Each row below is a small network's average activation on inputs in which a field has the value named, seen along a few directions.
Values that are neighbours, or in one group, have similar rows; names and order tell nothing.
In the rows, zero is written as 500.
Strong random noise was added to every row along 5 fixed directions; ignore it. To show where, here is one row again and again, with new noise each time:
[549 391 427 422 575 584  62 540 485 582 267 521 472 577 273]
[306 527 347 574 391 181 490 489 588 566 605 463 456 429 296]
[473 376 403 386 361 437 377 613 565 708 437 598 450 620 348]
[496 507 627 359 467 557 726 670 458 633 450 623 447 855 875]
[441 450 522 434 484 474 530 543 486 516 515 652 500 547 520]
[409 588 633 568 774 293 651 499 641 518 617 279 537 419 537]
[326 475 366 453 187 333 630 562 455 562 582 761 429 622 523]


Field Famob:
s8: [535 479 749 483 735 329 887 519 685 612 744 321 488 335 551]
s10: [569 501 529 378 627 525 558 598 603 695 395 362 507 665 615]
s5: [909 284 578 349 593 733 471 648 609 807 455 381 529 501 418]
s2: [558 666 539 537 712 627 475 454 503 305 441 473 530 405 768]
s7: [614 498 411 638 540 495 455 445 528 585 298 123 500 629 541]
s6: [463 544 474 530 411 487 557 462 567 533 746 563 385 378 368]
s9: [580 573 537 560 257 567 520 526 377 450 395 531 538 738 732]
s1: [644 390 498 491 174 496 518 615 523 686 501 482 351 525 358]
s3: [409 603 584 383 499 693 685 515 426 501 397 322 551 641 793]
s4: [587 482 459 559 693 677 199 441 584 408 429 403 664 436 279]
A value of Famob combines one of 5 hidden first parts with one of 2 second parts; all combinations occur once.
- s6 and s8 share the first part; s6 and s9 share the second. Which value has the first part of s9 and the second part of s8? => s7
- s10 and s2 share the first part; s10 and s3 share the second. Which value has the first part of s3 and the second part of s2? => s4

Field Ruluf:
u14: [482 453 493 410 464 501 558 546 592 670 468 493 674 661 581]
u3: [493 405 505 552 595 404 457 486 542 561 434 266 555 488 272]
u15: [574 490 504 578 533 541 391 438 516 391 674 659 568 337 404]
u2: [542 420 514 611 492 365 577 393 534 470 711 555 466 144 164]
u10: [227 575 569 435 335 345 919 439 384 409 702 682 511 567 662]
u8: [518 357 757 234 670 594 749 659 672 646 541 621 670 501 557]
u12: [634 396 485 458 400 559 486 625 661 632 414 326 523 510 426]
u4: [567 568 513 627 336 440 521 518 598 608 586 375 456 496 426]
u5: [534 575 524 501 607 451 519 473 319 411 554 558 416 481 571]
u1: [423 536 506 564 357 389 683 434 428 425 512 404 374 564 707]
u9: [338 573 313 478 273 312 458 554 440 617 453 433 233 646 467]
u6: [414 410 384 417 584 513 303 372 632 314 589 730 553  37 146]
u11: [439 543 381 609 576 440 357 466 764 598 558 243 534 387 335]
u13: [554 561 281 538 493 503 167 495 396 463 396 636 378 531 470]
u7: [472 581 440 681 516 297 596 573 609 677 427 104 596 609 523]
A value of Ruluf combines one of 5 hidden first parts with one of 3 second parts; all combinations occur once.
- u13 and u8 share the first part; u13 and u15 share the second. Which value has the first part of u15 and the second part of u8? => u14
- u12 and u7 share the first part; u12 and u1 share the second. Which value has the first part of u1 and the second part of u7? => u3

Field Bekat:
t1: [620 398 652 395 630 655 604 493 376 544 529 616 458 465 564]
t4: [716 468 568 388 506 837 278 555 562 584 260 503 597 633 604]
t3: [588 564 460 605 224 628 344 494 163 498 251 481 341 881 758]
t8: [435 443 549 312 496 343 887 608 683 701 706 655 485 448 639]
t5: [737 422 659 517 687 577 725 644 635 595 640 453 530 430 562]
t7: [569 432 494 447 505 439 398 498 681 648 645 452 383 381 289]
t6: [552 372 628 318 695 509 432 634 629 662 498 536 578 331 212]
t10: [276 372 390 475 270 453 441 385 488 373 576 758 584 492 256]
t2: [395 404 332 495  49 434 709 558 504 530 483 554 533 593 500]
t9: [376 550 336 520 535 398 397 479 535 417 479 514 578 455 422]
A value of Bekat combines one of 5 hidden first parts with one of 2 second parts; all combinations occur once.
- t3 and t5 share the first part; t3 and t10 share the second. Which value has the first part of t10 and the second part of t5? => t9
- t2 and t4 share the first part; t2 and t1 share the second. Which value has the first part of t1 and the second part of t4? => t7
